Here are a small network's activations along a few directions, averaged over the inputs that share one value of a field.
Values that are neighbours, or in one group, have similar rows; names and order tell nothing.
In the rows, 500 means zero.
Strong random noise was added to every row along 8 fixed directions; ignore it. To show where, here is one row again and again, with new noise each time:
[629 476 393 711 730 230 472 503 448 654 663 512 564 460 595 521 610 338
 399 489 280 512]
[506 426 468 557 576 525 501 494 556 501 704 536 499 502 448 391 682 344
 596 473 459 493]
[484 629 644 746 704 619 477 746 524 311 544 573 509 385 307 356 527 478
 490 360 733 772]
[545 484 522 598 688 297 591 605 471 491 847 473 569 678 591 580 726 253
 577 467 551 728]
[577 473 510 578 555 257 522 566 520 597 622 494 559 491 575 477 606 359
 407 423 556 625]
[555 491 628 473 549 534 608 644 416 546 439 562 631 689 568 540 431 679
 541 568 572 445]
[488 486 483 387 490 427 527 582 484 495 523 411 459 725 532 608 612 321
 564 466 682 612]
[433 401 572 483 354 591 441 535 612 505 349 549 502 316 403 288 425 655
 465 420 668 466]
[294 273 537 416 428 526 529 463 493 407 651 452 543 663 573 575 503 626
 755 581 607 585]
[556 379 389 379 542 388 518 527 526 649 566 408 476 650 586 545 681 310
 554 479 455 377]


Values of J:
j4: [549 320 481 346 437 471 497 523 656 625 464 425 465 368 623 361 568 569
 460 496 486 259]
j5: [612 542 681 611 644 267 635 606 415 513 695 571 616 523 618 528 509 550
 380 455 562 641]
j15: [557 448 433 486 320 341 476 177 599 556 747 589 437 287 505 334 658 339
 383 526 356 446]
j7: [565 549 437 654 529 522 430 352 477 481 590 615 475 458 452 417 538 411
 485 613 332 450]
j10: [714 709 409 467 561 423 536 338 437 665 448 537 469 534 562 576 528 385
 323 552 228 258]
j14: [474 411 520 469 549 726 572 557 574 468 709 488 533 578 475 424 663 436
 771 501 402 391]
j3: [569 461 553 308 529 504 654 691 565 644 383 380 608 583 659 614 421 654
 508 498 477 292]
j6: [493 490 496 433 482 598 493 576 533 444 396 421 539 458 577 496 404 696
 527 521 546 480]
j12: [389 334 504 601 640 413 456 577 446 508 279 363 509 310 517 581 275 867
 450 477 416 474]
j13: [477 474 533 710 530 726 507 445 604 399 740 676 615 273 417 255 578 575
 595 562 294 471]
j2: [650 836 386 514 552 535 483 536 462 552 430 523 380 584 362 565 599  77
 396 418 433 529]
j1: [397 443 424 521 493 647 402 357 570 452 515 474 455 288 524 446 380 620
 541 518 319 366]
j8: [679 646 383 663 760 577 478 580 448 521 602 595 474 499 345 406 731 243
 493 486 248 404]
j11: [378 492 587 396 557 574 572 598 526 389 545 380 450 464 446 575 481 550
 567 403 640 573]
j9: [597 671 668 497 481 569 578 674 630 516 429 563 500 338 315 329 568 432
 345 244 671 525]
Each value of J is a pair of two hidden parts, and every pair occurs once (5 first parts, 3 second parts).
Changing only the second part turns j1 into j2. j10 has the same second part as j1; what does that change turn j10 into? -> j9
Changing only the second part turns j7 into j4. j5 has the same second part as j7; what does that change turn j5 into? -> j15

Values of Z:
z19: [459 362 407 534 571 417 419 569 504 506 422 373 461 422 526 515 509 507
 525 472 484 493]
z15: [578 482 451 608 647 384 428 629 492 563 309 419 464 367 465 480 478 525
 364 411 486 465]
z22: [510 446 447 586 736 391 510 506 486 540 626 446 529 435 582 579 508 514
 500 466 327 433]
z13: [484 507 419 595 559 446 474 400 485 494 667 505 521 472 576 571 485 478
 528 557 298 474]
z1: [517 542 545 385 543 616 597 522 488 463 572 464 472 639 497 530 580 464
 589 486 508 447]
z12: [420 562 529 801 758 713 408 647 397 313 398 539 522 377 364 497 333 699
 581 575 415 597]
z5: [440 434 477 440 445 418 547 292 449 512 667 557 521 597 588 585 493 526
 570 582 385 489]
z10: [419 349 559 445 456 158 517 533 506 575 545 382 548 478 672 594 454 577
 405 436 648 649]
z9: [689 724 629 486 598 579 685 693 431 558 574 600 651 711 583 536 544 470
 472 518 518 452]
z21: [391 400 511 605 503 339 499 445 552 499 679 451 581 360 660 529 452 599
 529 541 475 655]
z6: [549 552 445 510 617 428 512 567 387 533 472 439 503 758 577 701 545 422
 557 606 437 545]
z7: [647 518 622 586 598 526 594 725 591 611 495 558 644 421 535 360 529 590
 421 414 509 429]
z18: [485 496 562 439 513 690 506 731 552 426 356 452 463 529 379 407 505 540
 576 418 720 515]
z2: [545 403 415 446 384 359 534 318 474 590 628 534 487 556 556 488 617 391
 518 559 418 466]
z17: [404 330 480 524 464 456 483 540 543 494 584 425 527 456 585 503 518 565
 601 496 512 581]
z11: [636 487 555 477 657 562 608 647 489 593 510 543 591 608 496 434 617 498
 581 519 446 319]
z16: [697 641 450 711 874 428 470 716 406 564 473 490 473 486 416 553 595 336
 357 396 419 516]
z20: [408 443 401 393 429 468 439 349 492 503 422 434 397 522 493 623 459 491
 487 522 459 419]
z8: [410 519 510 647 655 584 454 582 544 391 582 461 499 362 493 496 457 567
 525 471 442 587]
z14: [618 527 590 404 435 312 616 488 557 632 652 539 636 538 644 485 568 430
 408 490 487 468]
z3: [330 521 351 447 390 465 384 289 518 371 596 427 341 510 459 585 542 256
 530 448 538 695]
z4: [400 384 460 425 361 334 442 334 447 483 538 443 455 556 558 608 483 512
 513 557 554 590]
The values of Z form a ring.
Name the neighbours of z16, in listed order. -> z2, z4
Name the neighbours of z14, in listed order. -> z13, z3
Name the neighbours of z18, in listed order. -> z19, z6
Name the neighbours of z20, in listed order. -> z5, z10
